A small network was shown many inputs. Here are its activations along a few directions, one row for each input.
In each table, some parts of the input vary, and every possible input appears once, in random order.
Descriptions start from the smaller parts, as in this example, which fits no table here: ring(8) and (point or line(9) or (values(2) and line(6))).
Shared parts are said once, and a part with two or three values counts as separate values.

Other details of the inputs vary at random and push rows far along two fixed directions, the same in every table; ignore that.

A family of inputs:
R1: [ 10   1 -15 -17  16   1   9 -19   0  -9   2  -3 -21  17]
R2: [  8  30 -10 -23 -14  32 -33   3   3  -3  20  -8 -25  -3]
R3: [ -7 -21 -13  -7  26   5   9 -11  -8 -11   5 -22 -12  13]
R4: [ -6  -7 -16 -18  24   6   4  -9  -3 -17  -5 -16 -18  17]
R5: [ -3 -21  -5  12   2  -4   4 -12  -5  -5  16  -4  -8   3]
R6: [-15  19 -46  40 -98 -38 -63  42 -10   2   2  14 -28 -40]
R7: [  6   9 -10 -16  17  -1   1   1  -5  -5 -10 -19  -4   4]
R8: [  5  -1 -13 -15  15   3   9 -19   2 -15   5  -3 -22  22]
R9: [-17  24  30  22 -50  -5 -21  42  15  19 -23  44  34 -23]
R10: [  4 -14 -13 -10  28   0  10  -9 -10  -3   2 -27 -11   5]
R11: [ 16  -8 -10  -6  13  -1  15 -29   1  -7  14  -1 -18  12]
R12: [  0 -18 -15  -9  27   4  10 -11 -10  -6   3 -23 -11   9]
R13: [-15  23  26  46 -79 -18 -32  45  12  23  -9  47  38 -40]
R14: [  4  -9 -11   3  -4  -5   6 -20   2 -11  17   4 -20   9]
R15: [ 10 -22  -8   0  20  -2  14 -24  -8  -3  16 -13 -11   7]
R16: [ 20  -3  -8  -7  13  -4  17 -27   1  -4  14  -5 -18   8]
R17: [-25  26 108  -5  25  40  24  42  36  32 -59  57 111   1]
R18: [ 15 -17  -6  -1  20  -5  16 -22  -9  -1  15 -17 -12   4]
R19: [ 13   7  89  -9  56  24  50  -4  20  26 -16  22  85  11]
R20: [  5   0 -17 -21  25   2   6  -7  -5  -9  -8 -21 -17   9]
R21: [-27   0 -38  43 -81 -34 -56  48 -19   7   0  -6 -13 -46]
Each input here is: point or (line(4) and ring(5)).

A family of inputs:
R22: [ 16   6 -22  -2   2 -26  11 -20  -5 -11  12  -4 -17  18]
R23: [ 15  -4 -25 -15  17  -9  -2  -2 -22   5  -9 -36 -14 -12]
R24: [ -3  25 -30 -48  12  35 -26   7  -6  -8 -16 -23 -38  10]
R25: [  5   5 -24  -7  10 -26  10  -5  -4 -14  -3 -20 -19  14]
R26: [ 27   0 -20  -1   0 -19  17 -27   1   3   8   8 -33   3]
R27: [-15 -14  82 -12  69  32  50  -3  19   3 -15  12  69  29]
R28: [  0 -18 -30  18 -35 -19  -1 -17   1  -8   7  23 -36  -7]
R29: [-37 -23  45  18  -3  17  -3  40   3  19 -31  28  49 -16]
R30: [  6  15 -16  31 -51 -31 -32  13 -12   4  16  -2   1 -25]
R31: [13 -2 81  3 28 32 38 -5 23 38  0 30 68 -7]
R32: [ 11 -13 -14  10   6  -4   2 -20 -11  -3  36 -27  -8   4]
R33: [ 38   0 -13   0   1 -11   8 -27  -7   9  19 -12 -23 -12]
R34: [ -2  35 -23 -41   8  22 -26   3   6 -22   4 -24 -32  18]
R35: [ 26  28 -18 -36  -5  32 -13 -15   9 -10  15   6 -47   7]
R36: [ -1 -23 -24  -4  22   5  -1   0 -19   7   5 -38 -14 -12]
R37: [-57  -3   9  55 -92 -17 -49  80   8  18 -53  58  40 -47]
R38: [ 11   3  34 -32  64  12  45  -3   9  14 -42   2  36  22]
R39: [-10 -28 -18  19 -11 -10  -5 -17 -13 -16  30  -8 -21  11]
R40: [ 16  24  79 -21  70  19  45  -3  18  15 -23  -4  78  14]
R41: [ -4 -35 -18  23 -32  -9  -8 -14  -7   1  25   9 -33 -12]
R42: [-47  11  33  62 -87 -13 -49  78   4  26  -8  27  58 -57]
R43: [  7  38 -18 -26  -9  22 -31  -2   8 -18  16   0 -27  17]
R44: [-11 -14 -26   1  12 -16   9 -12  -1 -28  -4 -11 -19  18]
R45: [ -2 -12 -24   5   3 -16  11 -28  -2 -24  11   5 -17  22]
- The inputs of R34 and R24 match in every part but one. If R27 is changed in the same way as R34 into R24, which row does it become? => R29
- Describe the family of inputs behind these rows. => line(4) and (point or ring(5))
- Start at R31 and move only the ring(5) part, one step at a time. The first step leads to R33. Which rows follow, in order? => R26, R28, R41
- Start at R31 and move only the line(4) part, one step at a time. The first step leads to R32. Which rows follow, in order? => R42, R36
